These are the activations of a small neural network, seen along a few directions. Each row is one input.
Each table varies a few parts of the input and shows all the possible inputs, shuffled.
A made-up example of a description, with smaller parts first: one of 3 separate values, together with either a single point or one of 11 places around a ring or (one of 4 places along a line, together with one of 5 places around a ring).
Shared parts are said once, and a part with two or three values counts as separate values.

Other details of the inputs shift rows strongly along three fixed directions, in all tables alike. That doesn't count.

Table:
row 1: [-42  28  69 -20  -9  14 -17  -6 -55 -13 -43  -9]
row 2: [ -3  13 -22  25 -44  13   1  32 -29  -7  -5  -3]
row 3: [-15   0  11 -15  -3  -3 -18  -2 -14  -1  -3 -13]
row 4: [-8  3 28  3 24  5 -9 -9 13 -5 16 -3]
row 5: [-18   1  -8  -1   2  -4 -14   5  -1   6  12  -4]
row 6: [-18  26   6  58 -19  13  26  35 -30  36 -40 -20]
row 7: [ -3  20 -54   5 -64  24  24  35 -35  -7   5   5]
row 8: [  1  16  36  57  48  -4   6 -34  40  19   5  -7]
row 9: [ 12  -4  22   5  10   5  -2   9  14 -13 -38  10]
row 10: [-42  30 -13  16 -30  12  29   8 -33  12  -3 -24]
row 11: [ 37   1 -38  32 -11   4  14  13  45  -7  33   5]
row 12: [ -6   0 -24  11  13   3   1   4   9   6  28 -12]
row 13: [-60  18 -39   0 -69  20  21  29 -77  22  -6 -25]
row 14: [  6   2 -56   0 -12   0  29 -15   7  13  26  -5]
row 15: [  7  -3 -34  12   6  -7  19  -8  43   8  40 -16]
row 16: [ 38 -23  22 -58  -5 -14 -16  12 -10 -22 -23  26]
row 17: [ 16 -18 -66 -31 -12  -7  12  -6  38   8  52  -2]
row 18: [-11  -2  35 -46  10   4 -26  -5 -22 -30  -2  11]
row 19: [  8 -19  23 -63   9 -12 -34 -21 -16 -35  -3  29]
row 20: [34 -2  9 27 11 -5 20 10 28 20 -7  1]
row 21: [ -6  -7  50 -20   2  -6 -18 -24 -25 -19 -16   1]
row 22: [  9 -21 -24 -64 -12  -7 -13 -15 -16 -16  10  23]
row 23: [ 12 -22  23 -64  12  -7 -33 -20 -19 -40   4  26]
row 24: [  8 -18 -72 -33 -12  -4   7   2  33   8  56  12]
row 25: [ 21 -24 -10 -19  25 -14 -24 -17  15 -14  25   9]
row 26: [-48  15 -21   8 -44  18  10   8 -72  28 -16  -9]
row 27: [  6 -23  -1 -88   0 -11 -37  -5  -3 -37  15  29]
row 28: [-25  19  94  36   6  10 -18  25 -40  -3 -78 -11]
row 29: [ 36 -14   9   2  12 -15  -8  16  12   5 -15   4]
row 30: [ 15 -25  22 -68   1 -21 -27 -24 -17 -41  -1  16]
row 31: [-11 -10 -43 -12 -32  -4   7  -1 -33   4  12  -7]
row 32: [ 15   7   5  78  37   1  13   9  53  15 -22 -11]
row 33: [-19   5 -10   7 -16   1  -1  -9 -32  13  -5 -10]
row 34: [ 27 -27  24 -28  38 -14 -27 -30  29 -24  25  18]
row 35: [ -6   7  22  18  10   1   3 -26   0   9  -3  -8]
row 36: [-17  22  36  63  38  -6  -7 -21   9  16  -9 -13]
row 37: [ -5  10 -20  -2 -36  12  26  34 -33  14 -27   2]
row 38: [ 28  -5 -35  42   6   4  37  19  55  20  10  -6]
row 39: [ 33  -6  19  57  45  -1  11  -5  77   3 -15   1]
row 40: [ -8  19  30  40  40  -1   4 -18  45  17  12 -12]
row 41: [-24   6  60  -7  21  -4 -35  -5 -16  -6 -22  -6]
row 42: [ -1  21  41  25  53  -8  -4 -21  41   0   3  -8]
row 43: [ 18 -23 -68 -20  -6  -9  10 -14  30   9  50  17]
row 44: [ 11  -3 -40  -6 -26   7  27  32   3   2 -11   5]
row 45: [ -1  13   1  36 -16  14  31  26 -10  28 -27  -7]
Description of these inputs: one of 3 separate values, together with either a single point or one of 4 places along a line or (one of 2 separate values, together with one of 5 places along a line).
The inputs of row 38 and row 28 match in every part but the choice among 3 separate values. If row 43 is changed in the same way as row 38 into row 28, which row does it become? -> row 36
The inputs of row 18 and row 12 match in every part but the choice among 3 separate values. If row 23 is changed in the same way as row 18 into row 12, which row does it become? -> row 25
Start at row 29 and move only the place on the line of 4, one step at a time. The first step leads to row 6. Which rows follow, in order? -> row 28, row 32
Change only the choice among 3 separate values in row 9. List by row number the other rows that result. -> row 32, row 39
Change only the choice among 3 separate values in row 8. List by row number the other rows that result. -> row 22, row 26
Change only the choice among 2 separate values in row 22. List by row number the other rows that result. -> row 42
